A small network was trained on invented records. Each row is its activation on one of them, seen along a few directions.
Records have a field called E. Each example row is followed by its value.
Records without E are marked none.
The largest differences between rows may come from other fields.
(in the rows, 500 means zero)
Random noise pushes rows far along 3 fixed directions. That doesn't count. These rows show it; they differ only by the noise:
[421 499 543 309 301 821 555 548 527 464 510 438 251 644 587 635 536 542
 360 437 493 446 496 340 548]
[471 477 454 494 536 555 549 597 588 490 516 539 470 598 577 495 533 524
 493 452 491 431 599 420 469]
[476 423 263 592 652 442 599 649 607 471 499 424 437 630 517 412 467 347
 400 337 426 356 459 401 339]
[598 522 585 587 538 541 517 361 483 602 445 475 393 582 373 561 548 352
 457 523 412 484 434 458 536]
[435 453 378 488 564 531 567 681 626 452 535 544 496 607 630 455 517 547
 493 411 504 401 630 408 423]

[501 475 353 659 668 356 493 591 550 508 503 567 657 434 509 309 456 515
 534 458 516 464 442 568 383] : none
[611 564 462 654 732 383 552 565 669 603 513 732 661 572 575 355 588 540
 666 529 493 502 696 484 497] : e2
[581 582 765 380 336 626 467 279 369 546 448 470 382 504 385 692 564 514
 485 655 498 595 465 527 645] : e4
[504 502 557 432 521 430 501 486 463 492 499 533 585 466 529 574 544 576
 563 606 526 532 751 534 531] : e9
[712 568 601 693 744 308 531 381 548 640 444 663 651 512 419 442 568 432
 626 641 435 516 632 563 536] : e13
[388 457 425 373 285 682 466 576 484 404 509 329 318 492 462 525 397 492
 356 382 514 451 249 468 454] : e11
[546 423 403 637 641 221 447 370 375 486 445 308 542 410 271 494 413 253
 454 485 467 475 402 607 389] : e1
[380 414 235 425 541 437 524 710 518 371 548 358 506 524 593 458 432 448
 379 308 526 405 540 460 337] : e10
[617 569 742 521 470 593 484 291 441 630 452 578 452 554 403 622 608 478
 540 626 457 573 576 487 636] : e12
[612 477 449 588 647 290 515 396 403 522 463 360 518 452 330 554 498 288
 459 514 425 505 479 551 420] : e5
[442 435 334 443 544 360 527 632 543 397 517 462 574 471 586 463 480 556
 512 464 529 471 676 528 400] : e14
[506 526 394 396 560 638 650 660 627 496 548 524 409 701 680 513 564 478
 395 399 476 413 610 339 457] : e8
[520 520 474 422 438 600 598 458 462 474 469 351 285 591 455 599 494 368
 368 428 437 472 407 405 478] : e7
[428 481 438 367 412 486 455 535 454 403 497 454 530 443 573 536 467 570
 516 462 555 507 588 557 476] : e3
[520 524 480 437 513 561 589 544 498 496 526 432 387 586 519 553 521 434
 398 476 456 482 547 415 496] : e6

Which value of E does each new row have?
[529 516 565 414 435 529 448 371 358 501 479 377 431 473 414 649 520 395
 420 502 482 535 487 523 533] : e10
[379 455 281 380 417 528 510 634 508 346 505 344 413 491 580 489 401 465
 386 343 527 439 449 476 414] : e3
[528 497 497 510 492 441 448 463 453 479 459 434 499 429 391 486 466 441
 480 500 512 504 404 553 470] : e11
[455 443 467 499 535 315 428 473 399 442 522 446 616 392 432 509 450 504
 573 535 561 538 619 596 472] : e1
[522 455 565 573 566 274 389 341 367 519 492 448 634 362 326 538 473 448
 619 597 527 550 552 667 488] : e1
[482 497 559 444 475 481 428 477 438 484 517 505 569 445 502 554 527 541
 528 511 558 541 632 547 522] : e10
[536 433 288 717 775 289 582 670 666 515 525 587 651 563 519 272 447 444
 576 415 443 396 538 521 338] : e13
[493 528 560 309 346 663 555 468 454 428 498 407 322 550 507 652 513 488
 384 528 490 534 482 441 554] : e4
[576 555 534 475 534 580 588 495 557 525 487 532 412 587 522 522 534 462
 461 529 454 481 547 427 545] : e13
[500 533 550 503 496 387 398 463 481 488 474 580 668 389 522 489 501 611
 640 564 575 544 638 626 539] : e3
[622 567 665 426 434 632 553 341 414 596 464 415 323 564 397 670 573 374
 374 578 412 540 478 445 597] : e6
[436 446 414 511 574 371 510 680 597 434 553 601 660 496 593 392 475 656
 615 492 575 475 655 547 419] : e4
[458 506 606 485 412 555 448 439 459 509 496 490 489 478 447 576 481 561
 535 566 514 511 512 538 549] : e9
[395 440 343 476 454 458 478 566 512 400 473 359 485 444 537 456 371 452
 451 372 513 473 394 497 404] : e3
[750 567 635 674 723 331 543 317 513 674 435 631 607 508 368 483 589 378
 602 664 403 550 616 564 561] : e13
